A small network was trained on made-up records. Each row is its average activation on records with the value named, seen along a few directions.
Values that are neighbours, or in one group, have similar rows; names and order tell nothing.
Strong random noise was added to every row along 3 fixed directions; ignore it. To show where, here is one row again and again, with new noise each time:
[-271   33 -117  231 -352  153 -182  112 -140   63 -555  -21 -403  288]
[-160  434 -387 -157 -295   21 -225   87  -36  433 -433 -258 -339 -166]
[-255 -187  -31  162   56  -85 -122  111   46 -157 -444   85 -125  254]
[-207  164 -422 -351  414 -382 -224   69  283  222 -242 -208  136 -408]
[-111  103 -125  -78    6 -144  -89  103   90   61 -369  -25 -133   38]


Values of BOPU:
pibim: [ 736  622  636 -472   -7 -358  603 -349   79  294  163   81  334 -143]
raba: [  73 -356 -263 -138  259   30  232  -10  203 -370  500  200  138 -120]
fuza: [-210 -664  -81  254  848  -58  -73 -390 -145  -76   57 -290  417   75]
fupa: [ 429  177  125   30  160  143  253  129  -42    3  383    6 -183   49]
kup: [ 393 -135  423  108  -45  114  328 -275   55 -775  227  372 -145  587]
pel: [-118  486  -80 -130 -905  491 -247  135   66  223 -164  -44 -384 -248]
seve: [ 220   31  107  195 -480  203   68  361 -623  212 -112 -200 -229   29]
zibu: [-304 -205  -46  375 -315  368 -173  366 -336  -73  -26   16 -201  224]
vabur: [-236 -190 -102  -60 -309  130  -66  366   49 -270  153  180 -115   74]
doma: [-511 -411  -80  704 -447  490 -381 -247 -427   20 -117 -294 -636  404]
sir: [-420 -119 -140  237  154  -29 -361   63   65  -30 -245  125  156   20]
seki: [-101 -201  -61  -68  512 -231 -170 -335  450    7  127 -116  519 -212]
zira: [-167  -87 -168    9  286  102   72   16 -538  340  260 -293   30 -344]
tiz: [-668 -241 -355  290  374 -141 -360  -24 -138  297 -151 -181  603 -123]
tor: [-271 -142 -170  469 -571  491 -460 -384   88  -11  -37  149 -196 -156]
A value of BOPU combines one of 5 hidden first parts with one of 3 second parts; all combinations occur once.
zibu and vabur share the first part; zibu and seki share the second. Which value has the first part of seki and the second part of vabur?
Answer: tor
sir and pel share the first part; sir and fupa share the second. Which value has the first part of fupa and the second part of pel?
Answer: raba

Values of KEK:
nolo: [-188 -186 -115   35  479 -148 -206   68 -130  271    3 -200  424 -207]
lisu: [ 330 -182  500   55  281 -175  359 -202  -73 -229  305  110  144  332]
rop: [ 542  727  162 -560 -358 -194  321  -78  348  165   78  -73 -150 -128]
buze: [ 176  338  139    0 -172 -133   84  -50  -41  302 -301 -143  -75   85]
niro: [-171 -230  -52 -205  244 -214 -109   39  516 -165   79  224  310 -145]
pogeb: [ -97  -64 -280 -174    6   41  -96  -86  180  -63  268   62   64 -330]
nonos: [ -91 -457  168  231  345   -6  120  198 -192 -345 -160  105  -13  344]
fetur: [ -20   82 -244  -19  107  211  -13  119  -66   64  291 -118  -75 -248]
gufiv: [ 172   34   73 -119   58  -60  102  367  -21   20  166  124  142  -56]
nevik: [ 251  349  -22 -518    4  -21  136  -17 -132  140  301 -257  -49 -201]
kifi: [ 137  172  320  244 -478   43  233  219 -180  -81 -334  253 -185  385]
nibe: [  96  200 -275 -334   90  -56  -25 -297   60   84   76 -143 -188 -271]
magu: [ 286   59  539  146 -328  -86  109 -199   97 -194 -152  232  -25  294]
dedis: [ -64  -54  -88  195 -358  184  -33  337  -54  -85 -249  262 -296  234]
puve: [-134  206 -314   85 -176  209 -212 -373  -35  373   69 -296  -21 -275]
A value of KEK combines one of 5 hidden first parts with one of 3 second parts; all combinations occur once.
lisu and fetur share the first part; lisu and magu share the second. Which value has the first part of magu and the second part of fetur?
Answer: niro
nibe and pogeb share the first part; nibe and nonos share the second. Which value has the first part of nonos and the second part of pogeb?
Answer: gufiv
